Each row below holds a small network's activations on one input, seen along a few directions.
In each table, some parts of the input vary, and every possible input appears once, in random order.
A made-up example of a description, with smaller parts first: ring(5) and (point or ring(11) or (values(2) and line(6))).
Shared parts are said once, and a part with two or three values counts as separate values.

Other details of the inputs vary at random and push rows far along two fixed directions, the same in every table; ignore that.

Rows:
r1: [-15,  15,  -5,  -1, -21,  12,  17,  -3,   8,   7, -21,  23,  17,  16, -26]
r2: [ 12,   6,  -8, -23,  -7,  -8, -15, -14,   1, -18,  34, -25, -17,  -1,  14]
r3: [ -2,  16,  10,  13,   3,  -2,  13,  20,   3,   2, -32,  43,  15,  -1, -17]
r4: [ 12, -20,  18,  12,  29, -10, -21,   3, -18,  -1,   6, -30,  -9, -24,  25]
r5: [ 21, -23,  16,  22,  31,  -4,  -4,  22,  -7,  -2, -17,   7,  -3, -11,  14]
r6: [ 14,   0,  -1, -16,  -5, -12, -15,   0,  -8, -25,  26, -18,  -8, -10,  20]
r7: [ 17,  -5,  18,  29,  30, -12,   0,  35,  -4,  -1, -52,  50,  13,  -9, -10]
r8: [-26,  24, -18, -18, -30,  12,  10, -26,  10,  20,  18, -22,  -7,  21, -11]
r9: [-20,  13, -27, -12, -29,  15,  28, -13,  22,  19,   2,  22,  15,  32, -29]
r10: [ -3,   2,  -3,  11,  -1,   4,  -3,   0,   1,   6, -20,   7,   1,   6, -10]
r11: [  5,  -5,  -1,   2,   6,   7,   5,  -5,   2,   8,   9,  -7, -10,   4,   6]
r12: [-14, -13, -11,  -3,   4,   4,  -4, -12,  -2,   0,  21, -27,  -8, -12,  12]
r13: [ -5,   4, -20, -29, -22,  -1,  -5, -20,   4, -24,  37, -24,  -6,   7,   4]
r14: [  5, -21,  22,  12,  21,  -6, -10,  13, -17,  -8,  -5, -14,   8, -22,  17]
r15: [ 10,  -2,  19,  15,  14,  -2, -17,   5, -15,   2,  -5, -13,  -7, -18,  17]
r16: [ -9,  20, -24, -34, -34,   2,   2, -24,  15, -16,  37, -20,  -7,  15,  -3]
r17: [  1,  14, -30, -33, -23,  -1,  -6, -28,   9,  -8,  41, -23, -18,  19,  -2]
r18: [-22,  13,  -9, -10, -12,  10, -11, -21,  -1,  10,  32, -37, -17,  -2,   4]
r19: [-10,  21, -41, -38, -40,   7,  11, -24,  22,  -7,  20,   5,   2,  32, -23]
r20: [  4,   0,   7,   6,  -5,   9,  29,  16,   9,   4, -26,  39,  18,  13, -18]
r21: [ -1, -21,  12,  15,  23,   0, -30,   3, -20,  -7,   0, -27,  -5, -27,  25]
r22: [ -4,  -3,  -8,  -3,   2,   0,   2, -15,   0,   8,  18, -18, -13,  -3,   6]
r23: [ -3,  22, -10,  -7, -25,   6,  34,  -3,  20,  24,  -6,  33,  12,  29, -26]
r24: [ 9, -5, 16, 10,  7,  3, 11, 15,  0, -2, -5,  8,  4, -8,  9]
r25: [ -4,  11,  -6,  -6, -10,   1,  19,  -8,  10,  14,   4,   4,  -3,   6,  -9]
r26: [ 10, -12,  20,   8,  19,  -8, -14,   5, -15,   1,   7, -26,  -6, -22,  23]
r27: [ -5,  -6,   1,   9,   9,   2, -15,   2,  -3,   3,  -5,  -8,  -7,  -5,   0]
r28: [ 10,  -7,  14,  14,   4,  -2,  19,  21,   0,   3, -23,  39,  22,   3, -10]
r29: [-15,  27, -14, -11, -35,   8,  43,  -6,  27,  17, -14,  37,  15,  27, -36]
r30: [ 13,   5,  -7, -18, -14,  -7,   3,   3,   2, -20,   4,  15,   7,   8,  -4]
r31: [ 27, -19,  24,  24,  29, -13,  -4,  21, -12,   3, -15,  18,   3, -12,  13]
r32: [-17,  23, -15, -11, -35,  11,  34, -10,  22,  17,   6,  22,  14,  29, -25]
r33: [ -4,   0,  11,   6,  -4,   2,  12,  11,  -1,   4, -29,  23,  17,   7, -14]
r34: [  3,  -5, -17, -21,  -6,  -5, -16, -14,   4, -23,  24, -19,  -8,   1,   8]
r35: [-11,   2,  -6,  -3,  -5,   4,  -5, -17,  -3,  10,  10, -24, -11,   7,   2]
r36: [ -5, -12,   6,  15,  28,  -4, -20,  11, -15,  -8,  -5,  -5,  -1, -25,  15]
r37: [-10, -10, -13,   0,   4,   1,  -4, -13,   1,   2,  19, -28, -15,  -5,   8]
r38: [  4, -12,  14,  11,  23,  -3, -27,   1, -16,   0,   9, -25, -16, -21,  19]
r39: [ 30,   2,   1,  -4,  -1, -14,   7,  17,  16, -16, -34,  49,   9,  17, -19]
r40: [-5,  5, 15,  9,  1,  2, -4, 11, -3,  2, -9,  7,  3, -8,  0]
r41: [  7, -12,  25,  24,  31,  -9, -10,  29, -19, -12, -27,  22,   9, -25,   7]
r42: [  2,   2,  17,  13,   3,   2,  10,  23,   1,   3, -39,  45,  20,   2, -21]
r43: [-15, -11, -14,  -7,   0,  15,  -3, -15,   0,   0,  30, -36,  -9,  -4,  14]
r44: [-34,   5, -25, -16, -23,  16,   0, -28,   6,  10,  20, -31,  -4,  15,  -5]
r45: [-23,  18, -22, -15, -33,  13,  37, -15,  21,  13,  -1,  20,  12,  25, -32]
r46: [ 34,  12,   6, -10,  -6, -15,   9,  19,   5, -10, -19,  45,   6,  12, -12]
r47: [-23,  18, -15,  -6,  -4,   6,  -6, -18,  -2,   7,  27, -28, -13,  -4,   4]
r48: [-10, -16,   5,   8,  17,   4, -27,   0, -13,  -4,  10, -28,  -8, -22,  17]
r49: [ 14, -13,  16,  10,  21,  -1,  -5,   8, -10,  -1,  14, -20, -13, -19,  26]
r50: [-31,  11, -12, -14, -24,  11,  -2, -25,   0,   7,  30, -42,  -8,   6,   6]
r51: [-11, -17,  -1,  -1,  11,   3, -16, -10,  -9,  -1,  18, -39,  -2, -15,  18]
r52: [ 18, -22,  24,  26,  30, -12, -14,  25, -14,  -3, -36,  11,   3, -13,  11]
r53: [ 16,   1,  19,  23,  26, -10,   2,  25,  -5,   4, -42,  46,  10,  -7,  -9]
r54: [ -7,  12, -21,  -3, -22,   8,  28,  -3,  22,  19, -12,  33,  12,  34, -31]
r55: [-13,  -1,   3,  -4,  -4,   2,  -5, -11,  -5,   1,  22, -36,  -2, -10,  14]
r56: [  3, -22,   8,  11,  24,  -7, -20,   1, -13,  -3,   6, -35,  -7, -20,  21]
r57: [ 22, -13,  -6,  -8,  11, -16, -24,   2,  -8, -24,  15, -17, -14,  -9,  19]
r58: [ 12,  -9,  30,  22,  18,  -5, -15,  18, -17,  -7, -18,   0,   3, -24,  18]
r59: [ 36,   4,   8,  -5,   3, -16,   8,  15,  12, -13, -29,  50,   7,  15, -15]
r60: [  6,  11,   5,   9,  -3,   3,   6,   1,   4,  13, -28,  26,   5,  11, -17]
Each input here is: ring(6) and (values(2) or line(8)).
Changing only the ring(6) part turns r52 into r35. The same change can be made to r37. Which row results?
Answer: r22
Changing only the ring(6) part turns r43 into r20. The same change can be made to r21. Which row results?
Answer: r1
Change only the line(8) part in r29. List by row number the other rows that result.
Answer: r3, r24, r32, r40, r50, r55, r58
Change only the line(8) part in r18. List by row number the other rows that result.
Answer: r8, r15, r23, r25, r26, r47, r49
Change only the values(2) part in r39. List by row number the other rows that result.
Answer: r57
Change only the ring(6) part in r39. List by row number the other rows that result.
Answer: r2, r13, r16, r34, r59

Rows:
r61: [-13,  17, -14,   3, -11,  12,   9, -11,   9,  21, -13,  14,  -3,  21, -23]
r62: [  8, -11,  18,  27,  23,  -5, -21,  17, -13,   3, -37,  13,   1, -11,   1]
r63: [ -4,   4, -21, -15, -14,   7,  16,  -5,  15,  -8,  -4,  19,   7,  18, -18]
r64: [ -3,   4, -23, -13, -11,  -2,  -2,  -8,  13,  -1, -14,  15,   5,  21, -24]
r65: [ 16, -10,  29,  26,  19,  -4,  18,  37,  -4,   5, -34,  47,  22, -10,  -2]
r66: [ -9,  24, -13, -19, -25,   1,  15,  -7,   8,  -6,   0,  21,   9,  15, -20]
r67: [  6,  -5,  10,  -2,  16, -11, -42,   2, -18, -25,  11, -33, -16, -25,  23]
r68: [ 14,  -5,  21,   6,  12, -18, -15,  22, -15, -25, -25,  18,  12, -17,   5]
r69: [-29,  19, -16, -11, -14,  12,  -4, -29,   2,  14,  47, -50, -23,  -4,  10]
r70: [ 11, -16,  16,  25,  22,  -9,  -5,  23,  -2,   6, -53,  37,  14,  -6, -13]
r71: [-18,  12, -37, -24, -16,   9, -22, -37,   0,  -2,  48, -48, -28,  11,   5]
r72: [ 30,   3,   7,  11,  15, -12,   1,  19,   3,   1, -22,  37,  -1,   6,  -4]
r73: [  1,  -4, -23, -13,   4,  -5,  -9, -19,   5,  -2,  37, -29, -19,   1,  10]
r74: [ -5,  -3,  -2,   1, -11,  12,  31,  -2,  13,  14,  -6,   8,   9,  18, -12]
r75: [ 23, -23,  24,  22,  27,  -9,   4,  17,  -6,  12, -25,  11,   2,  -7,   8]
r76: [-16,  -9,  15,  10,  15,  -3, -26,   0, -23, -10,   8, -39,   0, -31,  24]
r77: [ 26, -14,  10,   2,  17, -11, -25,  -3, -13,  -8,  19, -29, -20, -10,  30]
r78: [ 11,  -4,  12,  -1,  19, -10, -34,   2, -18, -21,  18, -28, -20, -26,  26]
r79: [-34,   0, -32, -11,  -7,  15, -10, -38,   2,  15,  38, -49, -19,   4,   1]
r80: [ 22, -19,  19,  -2,   6,  -7,  -4,  12,  -9, -17,  13,  -7,   4, -13,  22]
r81: [ -9, -26,   5,  13,  24,   5, -15,  -1, -15,  -7,  14, -33,  -9, -26,  26]
r82: [-15,   3, -14,   2, -10,  12,  31,  -3,  16,  16,  -1,  14,   7,  15, -16]
r83: [-36,  17, -17,  -8, -33,  18,  16,  -9,  13,   9,  -8,  13,  21,  22, -29]
r84: [ 11,  -5,  29,  22,  21, -11,   6,  25, -14,   3, -17,  15,   9, -23,  12]
r85: [  3, -12,  24,   7,  12,  -6,  -8,   3, -21,   1,  18, -36,  -4, -27,  31]
r86: [ 15,  -2,  11,   0,  16, -13, -24,   2, -12, -15,  27, -26, -22, -25,  29]
r87: [ 16, -22,  10,   8,  18, -10, -12,  23,  -7, -24, -27,  17,  10, -11,   6]
r88: [  0, -22,   8,  -2,  14,  -7, -33,   7, -19, -30,  16, -29,   0, -25,  28]
r89: [ 29,  -9,  22,  13,  13, -12,  14,  36,   0, -11, -27,  53,  19,  -6,  -2]
r90: [ -4,  10, -27, -16, -23,   6,  31,  -7,  25,   0,   7,  22,   6,  26, -21]
r91: [ 11,  -3, -12,  -6,   6,  -5,  -2,   0,   7,  -2, -11,  18,   0,   8, -12]
r92: [-46,  19, -24, -18, -24,  18,  -3, -38,  -4,   7,  49, -55, -11,  -3,   5]
r93: [-13,  10, -21,  -2, -11,   8,  27, -12,  20,  28,  -4,  16,   1,  23, -26]
r94: [ -7,  24, -28, -15, -25,   5,   0, -13,  15,   2, -13,  16,   1,  33, -30]
r95: [  9,  27,  -4, -19, -31,   0,  18,  -9,  19,   6,  -1,  18,   0,  24, -18]
r96: [ 25, -13,  27,  24,  23,  -7,  -3,  18, -10,  13, -26,  12,  -3,  -5,  11]
r97: [ -9,  -6, -25, -27, -20,   9,   3, -32,   8,  -9,  53, -51, -15,   9,  14]
r98: [  1,   1,  -3,  -9,  -8,   3,   6,   8,   2, -13,  -2,  21,  12,   3,  -7]
r99: [  7,  -8,  10,  20,  24,  -4, -11,   5, -10,  12,   3, -10, -15, -13,  18]
r100: [ 13,   7,  30,  23,  17,  -2,   3,  27,  -4,   6, -48,  44,  11, -10, -11]
r101: [ -8,  30, -19, -21, -33,   0,  29,  -9,  18,   3,  10,  23,   8,  21, -22]
r102: [ -9,  27,   0,  -8, -27,  12,  25,  -9,  16,  25,  -7,  11,   3,  21, -20]
r103: [ 17, -10,  18,  -7,   5, -14, -13,  -1, -17, -17,  28, -32,  -8, -22,  32]
r104: [ -3,  -1,  10,   1, -12,  10,  24,   6,   4,  13,  -4,  11,  16,   9,  -7]
r105: [ 11,   6, -18, -17, -18,  -1,  21, -13,  21,  10,  -2,  16,   4,  30, -19]
r106: [-13, -19,  13,  11,  18,   6, -19,   2, -20,  -8,  21, -31,  -2, -28,  27]
r107: [-34,  10, -26,  -8, -28,  19,  20, -13,  19,  11, -14,  11,  13,  26, -31]
r108: [ -1,  11,  19,  16,   5,   0,  -5,  15,  -1,   4, -41,  26,  11,  -5, -15]
Changing only one part turns r81 into r82. The same change can be made to r61. Which row results?
Answer: r99
Changing only one part turns r80 into r98. The same change can be made to r75. Which row results?
Answer: r79
Describe the family of inputs behind these rows.
Answer: values(2) and line(4) and ring(6)
Change only the line(4) part in r90. List by row number the other rows that result.
Answer: r63, r87, r97
Change only the values(2) part in r94. List by row number the other rows that result.
Answer: r62
A walk changes only the ring(6) part. It starts at r75 and steps to r96. List the rest of the walk in order.
Answer: r102, r85, r104, r74
Change only the line(4) part in r69. List by row number the other rows that result.
Answer: r100, r102, r108
